a = [-33   6  20  -7  30]
Give the 3rd entry from the right.
20
Give the 1st entry from the right.
30
